A small network was shown many inputs. Here are its activations along a few directions, one row for each input.
In each table, some parts of the input vary, and every possible input appears once, in random order.
Descriptions start from the smaller parts, as in this example, which fits no table here: one of 2 separate values, together with either a single point or one of 11 places around a ring or (one of 4 places along a line, together with one of 8 places around a ring).
Shared parts are said once, and a part with two or three values counts as separate values.

Other details of the inputs vary at random and push rows far along three fixed directions, the same in every table; ignore that.

Table:
x1: [-34 -42  44  10  -9  14  18 -68  31  17  -2  32 -31]
x2: [-42  21 -19  23   0  -4 -17  25 -34  -9  21  53  39]
x3: [ -3   2  10  -9  10   9  13 -14  16  20   6 -12 -24]
x4: [-42   7 -25  29   9  -4 -24 -18 -48 -17  20  64  36]
x5: [ 33  -3  21 -36  35   5  30  25  45   9   4  -3 -47]
x6: [ -25  -37  -15   13  -63    4   14 -113   26  -18  -38  -52   -1]
x7: [  0   5   6  -4   7   3 -14  11  -8  13   8  -9 -19]
x8: [-50  -4 -33  35 -29   4 -24 -18 -38  -8  -1  28  32]
x9: [ 11 -11  32  -2  28   5  27 -15  27  38   9   1 -34]
x10: [ 60  23  -3 -24  27 -16   7  94  19 -11  23 -29  -2]
x11: [-43   5 -28  25 -10   0 -31 -19 -46 -19  -1  43  21]
x12: [  45   -7  -47  -41  -28   -4    2  -15   27  -30  -40 -111  -11]
x13: [   4  -25  -48    9  -51   10   27 -113   25    0  -33 -101   -8]
x14: [-12 -15  27  26   4  11  27 -49  14  40  -4  23 -29]
x15: [  1  20 -13  11  -6   1 -17  45 -32 -14   8  19  44]
x16: [ -7 -27  16  22  -3  13  39 -34  31  32 -10  23 -17]
x17: [  9  18 -75  -7 -50 -17 -24 -26 -37 -58 -42 -84  59]
x18: [ -9   4  -8  15 -11   0  -2  19 -20  -3  -2  13  22]
x19: [ 17 -26  24 -10   8  16  27  19  31  25  -2  -1 -39]
x20: [ 34   8  31 -20  22   1   9  39  10  20   5 -19 -29]
x21: [ -6  16 -15  -4   8   2 -28  18 -40 -23   1  23  43]
x22: [-42   1 -23  19  -1  -1 -24 -37 -40 -11  -8  39  51]
x23: [-58  20 -25  32 -15   1 -22 -37 -45  -3  10  28  31]
x24: [ 13  -6  10   2  15   0  20 -11  14   7 -10  19 -14]
x25: [ 18 -10  36 -24   1  -9   0  11  27  -3   7  -2 -19]
x26: [ -6  -4  22   7  28   9   5  -8   3  28  26  25 -21]
x27: [ 21  30 -12 -11   7 -15 -13  78   1 -13   9  -9   9]
x28: [-16  15 -10  16  -7  -1 -24   3 -30   2   8   4  -2]
x29: [-21 -32  11   8  -4  20  28 -36  39  32  -9  13 -32]
x30: [-14  29 -28  -1   7 -12 -19  23 -30 -29   9  23  27]
x31: [-49   0   1  13 -21  -9 -40 -25 -33 -24   7  34  42]
x32: [ 42  10  13 -26  17  -5   5  78  10   0   4 -19   0]
x33: [  5 -13  22  -5 -21  -8   5 -22  21  -7  -3  -2 -15]
x34: [  9  12  11   6   0  -1   1  10 -14  10   1  -7 -10]
x35: [-42  18  -2  39  -7   8 -30 -15 -61   3  14  52  38]
x36: [ 10  -3   9   4  -7   7   8  -7   0  16  -3 -18 -33]
x37: [-27 -38  51   5  -3   8  15 -50  27  20   6  50 -30]
x38: [  38   22  -43  -31  -54  -32  -27    7    4  -63  -27 -112   40]
x39: [ -3  -9   5  -9   8  10  23   7  29  15   5   3 -14]
x40: [ 14   7  12 -14  41  -9   2  32   0   0  14  29   2]
x41: [ 11  -4   0 -11   5   3  -4  43   8   5   5  -6  -9]
x42: [ -5   6   6   5   9  10 -11  38 -20   3  13  34  31]
x43: [ 29   8 -25 -25 -49 -27 -13  -9  10 -46 -22 -80  24]
x44: [  4   1  12  12  12  -3  18 -18   8  22   7  -1 -16]
x45: [-15   5   0  10  20  -7  -7  29 -15   6  19  36  34]
x46: [-15 -34  20  14  18  20  30 -23  28  34  17  39 -23]
x47: [ 14 -34 -46 -15 -29   9  26 -91  34 -13 -35 -83  -4]
x48: [ 43  24   4 -40  33 -12  -8  73  19 -12   4 -16 -20]
x49: [-18  20   5  10  -9 -19 -38  20 -27 -36  11  15  35]
x50: [ 13   2  16 -16  29   2  -9  45 -10  -2   8  28 -17]
x51: [ 20  13  20 -18  21   0   0  30  20  20   8 -16 -34]
x52: [ 12   6 -70   0 -46 -18   1 -25  -2 -34 -30 -91  57]
x53: [-54  -3   0  19 -19  -6 -38 -35 -31 -26   3  25  44]
x54: [ 40  41 -11 -28  24 -22 -20  85  -2 -27   7 -11  -2]
x55: [-10 -34  14  18 -13  21  31 -24  20  26  -8  18 -35]
x56: [  4 -20  16  -8  11  12  20 -20  11  10 -14  12 -23]
x57: [ 42  29  -5 -24  19 -15 -18  83 -18 -27   6  -7  -3]
x58: [ 39   9  24 -25  20   1   0  50   8  15   9 -27 -36]
x59: [ 43  -6  22 -15  18  12  31  13  27   5  -7   2 -36]
x60: [ -1  -5  25   6  15   7  12 -20  10  33   0   8 -15]
x61: [  9  22  -2  -2   1  -5  -6  16   2   6   3 -19 -17]
x62: [-16 -25  36  16   5  31  24 -54  11  43  -1  28 -31]
x63: [  3 -20   9   3   2   9  25 -12  27  24  -9   1  -1]
x64: [-27  18 -15  21  20 -15 -20   7 -44 -15  16  60  40]
Description of these inputs: one of 2 separate values, together with either one of 5 places along a line or (one of 3 separate values, together with one of 9 places around a ring).
The inputs of x14 and x60 match in every part but the choice among 2 separate values. If x10 is changed in the same way as x14 into x60, which row does it become?
Answer: x46
The inputs of x28 and x7 match in every part but the choice among 2 separate values. If x35 is changed in the same way as x28 into x7, which row does it become?
Answer: x62
Which other rows does x49 become when the place on the line of 5 takes its other values? List them by row number.
Answer: x6, x33, x38, x43
Which other rows does x34 become when the choice among 2 separate values takes its other values? List them by row number.
Answer: x20
Which other rows does x42 become when the choice among 3 separate values takes its other values? List them by row number.
Answer: x21, x62
Start at x8 and move only the place on the ring of 9, one step at a time. The first step leads to x55. Which rows follow, in order?
Answer: x18, x15, x16, x52, x10, x2, x27

Table:
x65: [-26 -10  60  11  49   9   5  10   5  32  35  99 -33]
x66: [-39  14 -40  18 -33 -10 -38 -47 -47 -30  -9  -7  51]
x67: [-29  24 -11  14   5 -19 -42  40 -49 -23  22  43  59]
x68: [ 23  16 -46   4  13  10  11  23 -15  16   2 -39   2]
x69: [-34  20  -5  10   1 -10 -39  28 -40 -13  22  39  38]
x70: [-22 -15  71  14  48  13  11   4   9  40  32 100 -45]
x71: [ 17  23  33 -16  34 -10 -21  63 -11  -2  28  30  -4]
x72: [-26  47 -41  26  25  -1 -25  46 -67   9  23  31  54]
x73: [-30   3 -30   8 -24  -6 -29 -21 -37 -33 -10  12  53]
x74: [ 34 -13  19 -16 -11   3  20  -5  38   9 -12 -54 -29]
x75: [ 17  20 -43   0  12   4   7  21  -7  18  -6 -38  12]
x76: [-34   6 -22  20 -28  -7 -25 -33 -31 -14  -2  -2  36]
x77: [ 42  -3  15 -31  13  -9  18  11  39  -1  -4 -44 -31]
x78: [-45   8 -35  20 -39  -5 -39 -38 -42 -23  -5 -12  59]
x79: [ -1 -49  45   6   6  24  54 -35  58  35  -8  37 -65]
x80: [-31 -15  58  18  38  14  13  14  13  38  32  99 -48]
x81: [ 26  40  -4   1  49   1  -6  91 -24  29  24  18   1]
x82: [ 59  31  38 -36  28 -16 -13 114   8  -4  24 -15 -20]
x83: [ 36 -13   6 -20  -9  -4  29  -5  47   1 -13 -49 -25]
x84: [  0 -40  63   8   7  25  43 -38  49  49   3  27 -67]
x85: [ 26   3  -2 -24   3  -8  -2  32   8 -21  -8 -12   0]
x86: [-44   3 -40  18 -38  -6 -33 -36 -37 -29  -8  -5  66]
x87: [ 14   4 -14 -20  -6  -9  -8  12   3 -23 -10 -24   5]
x88: [ 70  26   6 -46  16 -18  -1  67  26 -21  -1 -65 -26]
x89: [-24  35  -3  12  13 -18 -43  50 -45 -17  32  49  41]
x90: [  7 -15 -27  -5 -31  -2  12 -52  15 -22 -29 -42  12]
x91: [-27 -10  61  13  41  12   2  15  -3  32  30 104 -45]
x92: [-12  -6 -42  -2 -43  -2 -12 -62  -8 -26 -31 -60  15]
x93: [ 15   4  -9 -14  -8 -10  -5  18  10 -16  -3 -31  18]
x94: [-18  24  11   6  21 -16 -38  36 -44 -12  25  46  28]
x95: [-30  -9  54  13  45  11   5  12   2  29  31 104 -44]
x96: [ 13   4 -10 -16 -13  -8  -6  19   7 -16  -5 -29  13]
x97: [-47   6 -41  21 -34 -12 -35 -39 -40 -25  -4 -10  61]
x98: [ 14  20  26  -7  24 -14 -22  49 -21  -5  19  21   3]
x99: [ 77   5  17 -52   9 -10  23  53  62  -2  -3 -85 -38]
x100: [  9  33  16  -8  30 -16 -26  82 -15 -11  31  31   6]
x101: [ -43  -48   13   27  -24   21   37 -111   34   33  -14   15  -34]
x102: [ 74  16  16 -46  11 -12   6  62  30 -13  -7 -67 -40]
x103: [ -42  -47   11   23  -16   25   34 -116   32   26  -19   20  -43]
x104: [-34  27  -8  13  -2 -12 -49  39 -54 -19  20  40  40]
x105: [ 20  34  -8   8  36   5  -5  72 -29  29  15  12   5]
x106: [-64  -7  38  39  19  12 -14  -5 -29  25  30 114 -11]
x107: [ -8 -24 -34   1 -51   4   8 -63  14 -20 -33 -55  30]
x108: [  3 -11 -28  -5 -29  -3   8 -56  14 -19 -26 -45   8]
x109: [-34   9 -83  34 -13  11 -10 -28 -53  -2  -6  -8  56]
x110: [-13  -8 -37   7 -54   0 -11 -53  -9 -20 -31 -62  18]
x111: [ 38 -16  13 -28  -3   1  29  14  51   4 -13 -40 -39]
x112: [ -3 -47  59   4   7  27  51 -48  60  52  -1  25 -80]
x113: [ 15   9  -3 -12  -9  -9 -10  17   5 -11   0 -38  10]
x114: [-21  36   2  13  10 -17 -44  52 -49 -15  30  46  37]
x115: [  3 -53  52   7   9  27  64 -44  69  41  -8  36 -74]
x116: [ -2  -6 -24  -6 -38  -1 -11 -43  -7 -19 -28 -52   6]
x117: [-69 -44  14  40 -21  23  13 -81  -4  20  -5  76   4]
x118: [-22  26 -11   9   8 -18 -41  35 -53 -32  17  53  56]
x119: [ 23  -5  -1 -20  -4  -4   4   4  15 -18 -11 -23   8]
x120: [ 24   7   2 -25   5  -9  -4  27   9 -17  -2 -18   0]
x121: [-16  37 -41  29  23   6 -27  52 -73  10  25  31  40]
x122: [ -9 -42  46   3   8  22  45 -41  56  42  -1  27 -72]
x123: [-39  12 -37  20 -35  -6 -41 -43 -51 -31 -13  -7  46]
x124: [-21  23 -25  27  44  11  -8  45 -47  26  34  58  15]
x125: [-64 -43  17  37  -7  21  13 -90  -4  17  -6  78   4]
x126: [-26 -11  64  22  37  14  13  14  10  40  32  98 -49]
x127: [ 46 -16  13 -30   5   2  32  11  48  -6 -18 -33 -41]
x128: [  2 -10 -34  -5 -32  -2   2 -42   5 -31 -30 -41  19]
x129: [ 58  45  19 -40  44 -27 -18 109   4 -20  28  -8  -8]
x130: [-32  -6 -23  16 -26  -3 -18 -23 -22 -22  -7   9  52]
x131: [ 34  44 -20  -3  42  -4   1 103 -29   7  19   9  29]
x132: [ -5 -13 -24 -11 -30   1   1 -57  12 -14 -23 -52   3]
x133: [ 23   3 -17   3  26  14  29  22  14  35  -4  -8 -13]
x134: [-14 -37  41   7  18  20  36 -39  37  29  -1  54 -58]
x135: [ 16   1  -8 -11  -9  -6   4  11  17 -14  -7 -28  -1]
x136: [ 16   0   3 -11 -17  -2  -4  11   7  -5  -9 -35 -11]
x137: [-11   8 -67  20 -30  15  15 -55 -21  12 -29 -68  29]
x138: [-65 -30  20  45 -14  20   4 -99 -17  24  -2  69 -12]
x139: [ 36 -11  19 -23  -7   4  17 -15  33   4 -14 -50 -32]
x140: [ 37 -11   2 -25  -2   0  25  -9  43  -8 -18 -44 -33]
x141: [ -9 -10 -37  -3 -38  -5   0 -75   6 -19 -27 -60  14]
x142: [ 35  -5  -2 -19 -10  -6  21   3  38  -6 -11 -47 -16]
x143: [ 70  25  11 -38   5 -16  -1  78  24 -16  -1 -68 -22]
x144: [ 53  32  28 -37  38 -21 -11 109  17  -8  29 -14  -9]
x145: [  4  -8 -16  -2 -34  -2   0 -58   2 -11 -25 -53   2]
x146: [ 46   0 -32 -10  10  11  38  20  27  22 -22 -54  -8]
x147: [-39  -3 -36  15 -27  -9 -25 -52 -33 -28 -13  -3  52]
x148: [ -8  -7 -33 -10 -31  -3  -7 -47   3 -22 -24 -50   9]
x149: [-14  17   7   5  23 -16 -30  45 -39 -21  20  60  40]
x150: [ 33  -7  14 -14 -10  -5  13   5  25   4  -9 -51 -19]
x151: [-55  -3  45  42  17  10 -13  -7 -32  28  32 112  -6]
x152: [-11 -38  48   5  23  18  37 -41  40  32   3  50 -48]
x153: [-68 -34  23  39 -16  23   1 -93 -18  25  -3  68 -12]
x154: [ -1 -40  57  -1  15  23  43 -48  49  43  -1  31 -76]
x155: [ 22  -3  -4 -11 -11  -9   9  11  16 -14  -8 -25   8]
x156: [ 30   5  19 -19   7  -5  -1  17  12  -3  -1 -27 -15]
x157: [ 37 -23   9 -19  -9  -2  33  -3  47   0 -17 -44 -19]
x158: [ 12  31  19  -2  15 -17 -28  68 -27  -8  25  20  14]
x159: [-11 -14 -34  -6 -38   1  -2 -74   8 -19 -27 -61  18]
x160: [  4  15 -34  -9 -22 -14 -22  21 -13 -34  -9 -35  33]
x161: [-27  -1 -77  33 -14  16   2 -30 -43   1 -11  -6  50]
x162: [  1 -10 -33   2 -40  -4   5 -37   8 -23 -25 -43  27]
x163: [ 28   1   9 -25   9  -5   4  18  21 -10  -1 -20  -6]
x164: [ 46  -3  12 -30   9  -8  22  13  40  -5  -7 -38 -29]
x165: [-30  19 -12  11  -2 -12 -41  48 -49 -27  15  53  53]
x166: [ 27  46 -11  -1  52  -3  -1 103 -30  16  28  23  19]
x167: [ 46  -5  23 -28   8  -4  24   2  42   6  -6 -43 -45]
x168: [-43   0 -31  23 -37  -7 -28 -48 -35 -17  -9 -12  48]
x169: [ 28   8   2   7  21  21  39  14   9  46  -2 -21 -31]
The inputs of x70 and x125 match in every part but one. If x112 is changed in the same way as x70 into x125, which row does it become?
Answer: x117
The inputs of x145 and x167 match in every part but one. If x139 is changed in the same way as x145 into x167, which row does it become?
Answer: x71
The inputs of x87 and x148 match in every part but one. If x83 is changed in the same way as x87 into x148, which row does it become?
Answer: x101
What is each input in this table made of?
Answer: one of 5 places along a line, together with either one of 3 separate values or (one of 2 separate values, together with one of 9 places around a ring)
Start at x130 and move only the place on the line of 5, one step at a time. The first step leads to x93. Which rows follow, in order?
Answer: x144, x113, x74
Which other rows does x118 become when the choice among 2 separate values takes its other values? List them by row number.
Answer: x155
Which other rows does x69 become when the choice among 2 separate values takes its other values? List them by row number.
Answer: x132
Which other rows does x151 become when the place on the ring of 9 takes its other values? List them by row number.
Answer: x74, x82, x84, x110, x136, x143, x150, x158
